A small network was shown many inputs. Here are its activations along a few directions, one row for each input.
Each table varies a few parts of the input and shows all the possible inputs, shuffled.
Descriptions start from the smaller parts, as in this example, which fits no table here: one of 5 places around a ring, together with either a single point or one of 11 places around a ring or (one of 3 separate values, together with one of 6 places along a line).
Shared parts are said once, and a part with two or three values counts as separate values.
In the rows, 128 means zero.

Other details of the inputs shift rows strongly along two fixed directions, in all tables alike. That doesn't count.

A family of inputs:
r1: [112 139  82 105 124 123 131 197 115 122  80]
r2: [ 98 146  82 104 123 134 133 215 132 121  69]
r3: [131 147 109  88 136 148  88 220  94 154 149]
r4: [166 107 143 137 223 121 113 107 125 169 196]
r5: [127 126 128 126 109 117 151  88 141 106 103]
r6: [111 131 146 163  95 147 175  48 154  66  99]
r7: [108 164 111  89  63 159 105 223  88 126  86]
r8: [151  97 140 133 205 109 123 109 149 144 194]
r9: [117 132 128 132  87 127 169  67 150  68  90]
r10: [122 126 173 147  34 134 151  75 129 100  98]
r11: [120 122 144 148  67 137 184  53 158  85  86]
r12: [171 113 152 139 198 115 109 109 135 166 181]
r13: [110 130 136 147  83 130 177  33 168  53  97]
r14: [116 136 142 163  61 128 161  67 144  81  72]
r15: [110 159 102  94  71 149  99 216  76 129  96]
r16: [126 135 147 159  71 129 165  58 141  74  85]
r17: [125 133 123 109 109 133 102 192  90 184 111]
r18: [108 119 101 115 150 109 118 205 125 163 107]
r19: [165  94 146 128 210 105 121 107 141 151 200]
r20: [113 144  90 106 163 116 106 210  98 151  93]
r21: [127 130 148 160 117 128 142  84 159 118 115]
r22: [163 119 139 105 173 127  92 105 115 156 236]
r23: [165 113 138 105 180 140 100 123 112 166 238]
r24: [129 137 147 126  84 162 140  87 120  92 150]
r25: [107 155 108  90  81 161 107 216  75 140 100]
r26: [121 127 137 147 110 132 150 103 132 125  94]
r27: [129 117 109 106 152 112 124 194 115 152 114]
r28: [107 148  93 121 115 127 129 191 107 113  66]
r29: [167 116 159 118 174 148  88 102 105 165 238]
r30: [167 112 157 126 166 109  82 107 110 200 193]
r31: [ 91 133  92 107  93 118 138 222 114 133  49]
r32: [ 87 142  75 106 128 117 124 201 128 137  68]
r33: [176 109 155 132 164 110  84 114 110 198 195]
r34: [125 144 150 126  38 161 157  70 144  59 138]
r35: [120 122 142 161 140 134 149  73 152 116 130]
r36: [116 130  93 104 138 109 117 184 119 161  91]
r37: [159 100 149 153 219 113 108  91 139 189 199]
r38: [130 130 100 104 149 118 115 205 127 170 104]
r39: [164 101 136 128 203 121 132  94 140 151 190]
r40: [140 131 147 146 129 134 145  88 148 101 124]
r41: [105 137 106 116 118 120 128 213 100 134  68]
r42: [166 106 151 143 201 118 120  92 127 168 182]
r43: [153 108 132 135 200 114 117 111 162 160 183]
r44: [101 138  95 115 110 125 132 194 141 140  68]
r45: [149 111 135 144 222 103  98  99 140 173 190]
r46: [123 124 145 144  69 140 188  49 155  72  88]
r47: [146 101 145 149 219 104 103 121 139 169 194]
r48: [125 134 138 141 104 122 147  83 132 101  95]
r49: [161 102 153 140 211 108 111 111 129 155 193]
r50: [134 130 149 151 109 127 144  90 149 118 107]
r51: [179 112 168 130 165 118  88 112 123 199 201]
r52: [124 114 139 149 118 129 162  67 162 116 122]
r53: [143 137 160 136  80 154 121  62 119  92 172]
r54: [ 99 153 106  84  79 147 100 249  70 136  92]
r55: [107 158  99 102  75 151 113 195  90 107 101]
r56: [162 109 148 109 172 128  99 125 115 153 240]
r57: [134 128 149 140  79 133 173  61 164  79  98]
r58: [117 141 117  90 122 144  84 224  77 152 149]
r59: [132 118 131 150 119 115 146  75 159 116 128]
r60: [102 160 107  91  77 151  99 190  83 122 106]
r61: [103 157  97  88  91 145 104 201  85 121 105]
r62: [124 132 140 139  81 139 175  71 165  65  94]
r63: [154 104 127 143 202 106 115  95 154 156 191]
r64: [102 147 108  94  89 148 112 215  88 117 110]
r65: [135 136 131 118  82 146 132  99 122  94 165]
r66: [100 131 152 165  76 137 173  65 151  50  87]
r67: [ 87 138 100 127 118 119 120 221 112 145  63]
r68: [ 91 153  93 119 114 138 129 208 123 113  57]
r69: [110 135 148 161  91 132 163  32 157  60  99]
r70: [130 128  87 101 153 112 114 209 107 160 103]
r71: [122 122 115 120 162 109 106 208 105 175 111]
r72: [107 137  99 123 155 110 102 186 114 168  97]
r73: [164 123 154 111 159 129  83 104 100 163 213]
r74: [108 142  94 120 166 125 103 221 123 164  99]
r75: [129 123 142 151  72 123 170  50 159  85  98]
r76: [ 98 121 143 156  70 130 182  63 171  58  88]
r77: [167 125 158 115 157 146  85 115 116 156 221]
r78: [129 124 138 162 124 117 135  80 147 122 124]
r79: [152 109 133 154 211 107 100 104 139 166 189]
r80: [129 126 141 145 123 114 134  83 137 127 113]
r81: [112 132 131 153  72 135 178  51 163  48  91]
r82: [109 127 139 152  74 122 167  42 167  82  90]
r83: [153 102 132 133 210 122 129  95 147 149 191]
r84: [123 132 133 157 122 129 146  81 143  89 118]
r85: [ 83 139  78 112 118 136 142 205 128 130  60]
Each input here is: one of 5 separate values, together with either a single point or one of 4 places along a line or (one of 2 separate values, together with one of 6 places around a ring).
- The inputs of r19 and r1 match in every part but the choice among 5 separate values. If r41 is changed in the same way as r19 into r1, which row does it become? => r16
- The inputs of r40 and r4 match in every part but the choice among 5 separate values. If r62 is changed in the same way as r40 into r4, which row does it become? => r39
- The inputs of r12 and r42 match in every part but the choice among 5 separate values. If r77 is changed in the same way as r12 into r42, which row does it become? => r29
- Which other rows does r65 become when the choice among 5 separate values takes its other values? List them by row number. => r22, r23, r34, r56
- Which other rows does r9 become when the choice among 2 separate values takes its other values? List them by row number. => r20
- Which other rows does r79 become when the choice among 2 separate values takes its other values? List them by row number. => r63
- Which other rows does r35 become when the choice among 5 separate values takes its other values? List them by row number. => r45, r47, r74, r79
